A small network was trained on invented records. Each row is its activation on one of them, seen along a few directions.
Here are examples, each followed by its value of one field, Pobi.
Other fields move the rows too, some of them a lot.
Strong random noise was added to every row along 6 fixed directions; ignore it. To show where, here is one row again and again, with new noise each time:
[ -25  467  567  -23   35 -147   54  107  191   30 -113 -347 -191   91
  240  234  102  237 -190 -258 -370 -131]
[-320  335 -145   11   23 -178  431   60  -97 -145 -122 -135 -458   15
  351   46 -160  249 -191   92 -374 -330]
[-603  444 -309 -227 -191 -218 -124  -77    2  565  367   98 -682  219
  -11   37 -441   33  -66  351   30  -71]
[-691  -26 -214 -138 -204 -232  239  177   68   78  307  144 -239 -233
 -197 -189  -87  217  186 -487  103  286]
[ 131 -304 -133  293   46  -94   84  185 -228  -42  143  252  -76 -102
 -323 -239 -217  193   77  291  114   81]
[  52  -93  171  363  -67 -389  -52  209 -209   85  286  215 -406  -16
 -374 -248 -395  249   39  360   28  125]
[  79  188  316 -243   82  206  145  -70  344   18 -164 -268  122  -79
  313  135  121   53   77  153 -196 -241]
[  89 -255  221   68   17   24   29  190  108  -18  106   67  231 -209
 -279 -128   96  171  194 -211  123  236]

[  74  -82  246  256  125 -206  204  111  -98  -57  -52 -135  -68  -70
  -58   49  198  272 -136 -460 -106  180]
l4
[ 644 -333  331  246  121 -144  -89  -30  -73 -174  -76   22   98  -48
  -93 -125 -209  -66  -25  520   48  -32]
l9
[-236  -29 -201   -9   33 -102  291  -49 -198  -50  -48   42 -165  -97
  122  -49 -109    2 -122  -30  -27  121]
l1
[  49 -280   25  269 -123 -339 -501  122 -331  308  536  341  -48  190
 -672  -25 -164  -52  -75 -405  468  710]
l8
[-109  -54   84  245  -96 -295  256  171 -153 -427 -133   94  -36  -97
   -9 -164   22  208    3 -419 -244   22]
l3
[ 104   75   48   33  134   53 -231  -16 -174  294   -8  -12   51  203
 -115  205   60  -64 -298 -191  121  266]
l2
[ -18   77 -331 -110   59  387  -63   65 -144   57 -245  -79  367  177
  -26  204  454   14 -369 -688  100  187]
l2
[-221  276 -434 -114   88  147   33  -56  -29  365  -79  -31 -229   31
  113   -8  -27  -41  -82  214  -29 -127]
l1
[-365   -7 -598 -262   -2   43  340 -292  -81  -84   18   52 -112   84
  356  158 -163 -226 -113   66   81  -57]
l7
[  18  250   81 -172 -127  -62   90   60  146 -198 -106   -1   -1   27
  231 -160  -98   54  137  282 -197 -279]
l10
[-175  121   87 -380 -157  -84 -247 -205  268  385  239  -46  -66   26
   33   99 -161 -205  -10  -17  136  115]
l5
[ 299  128  539   26   29   22 -468   71  278  339  106  -96  154   87
 -203  128  101   59   59    3  113  169]
l4
[-301    8  133 -189  -72 -209  412  -95  130 -381  -17 -125   14  -92
  328  127   69  -92  -41 -545  -49  179]
l7
[ -77 -202  -26  -88 -106  162 -251  207  218  137   89   28  364 -119
 -335 -117  226    8   67 -596  192  288]
l5
[-168 -208   10   58 -273 -369  227  -12   42 -329   93  146 -203 -157
  -11 -394 -365    2  117  215   34   35]
l9
[-278  113  192  -82 -352 -448 -409   86  103  254  384  199 -312   52
 -367  -78 -309   72    5 -330  118  386]
l5
[-150 -110 -327 -278 -208  160 -172 -213  135   78  228  197  189  151
  -57  -91 -160 -297  109  198  319  153]
l7
[-301   -8 -158  -32   21  -64   -4  -23    3  162  109   16  -35  -81
  -79   95   86  -16  -40 -287  141  170]
l6
[-125  324  619   15 -250 -547 -260  -64    3  299  288    0 -593   92
  -98  -63 -456  -44  -58  318  -26  266]
l1
[ -75  150  122  -91 -116  -31   40   53  170   56   18  -59  -90 -109
   77  -98 -133  124  209  253 -126 -154]
l10
[  93 -119   75   56  127   60  418   47   11 -239 -252 -189  161 -224
  229   -4  310  216   30 -300 -207  -75]
l10
[ 582 -408  211  338  110 -153   46  -28 -262 -321  -45  201  105  -25
 -115 -175 -252  -71   23  687   76  -72]
l6
[-147  310  510 -150  -90 -206 -138   -4  170   58   48 -225 -168  -28
   85   46   -5   26   79 -166 -140  -24]
l3
[ 116 -123 -151 -213  308  541  454 -177  213  -31 -423 -267  326 -329
  472   74  339  -33   73  202 -103 -256]
l2
[  76  -31   83   -1   77  -77  323  -91  105  -89 -113 -112 -158 -170
  161 -194  -59   90  178  444 -175 -218]
l4
[  82  147  -42  271  103  -69    0  132 -260 -175 -245  -21   87  214
   11  176  239  156 -344 -591 -232   -8]
l3
[  64   89  207  -36 -110   96 -256   12  173  113   31  -83   40  123
  -17  -10    6  -89   36   88  -13   17]
l8
[ 322 -160  -67  639  141 -381  133  176 -660 -346  -22  121 -201  226
 -111   63 -143  152 -449 -185 -108  149]
l8
[ 324  130  687 -177  103   83 -175 -221  359   63  -39 -221  199  -33
  227  199  109 -196   42  268  -22 -100]
l6
[  87 -187 -346   81  142  118  151   -7  -96 -166 -229   72  236   16
   25   81  177  -23 -226 -446   14   30]
l9

Which value of Pobi does each new row have?
[ 384   70  240  168  111  273 -628  164  -17  313 -101   10  443  282
 -351  243  347    9 -148 -526  118  161]
l3
[ 136  -57   43   50   80 -133  -35  -32  -79   -8  -29  -59    6   53
   22  124  -17  -21 -264 -215   27   85]
l9
[ 232 -126  259  446   82 -232   99  234 -296 -303 -139  -21  -46  -84
  -96  -82  -24  227  -77 -109 -157  -34]
l3
[-229 -169  -46  440  -16 -435  238  296 -316   21  209  112 -426 -158
 -374 -192  -89  371  -70 -382   19  284]
l4
[-285  129 -322 -153   28    1   27 -113 -159  241   64   71 -189   86
   60   64 -128  -99 -168   20   76  134]
l2
[  20  119  163   17   -5  -97  185   -7   94   41   -2  -97 -266 -172
   77 -214 -119  120  201  407 -215 -248]
l10
[-344   95 -663 -155  -21  -23  135    3 -177  102    9  126 -167  167
  152   44 -196   -2 -286 -100    9 -128]
l5
[ 211  -92  -82  502  143 -145  145  264 -396  -33  -65   10 -178  -29
 -190  -55   29  334 -182 -112 -135  -12]
l10
[ 296 -143 -377  132  276  334   59  208 -194 -231 -259   81  367   47
 -101  -71  205  153  -64  -94   23 -163]
l4
[-105  233 -290 -179 -223  266 -337  461   58 -161  -89  148  448  194
 -315 -129  345  110  -10 -709   28   53]
l10
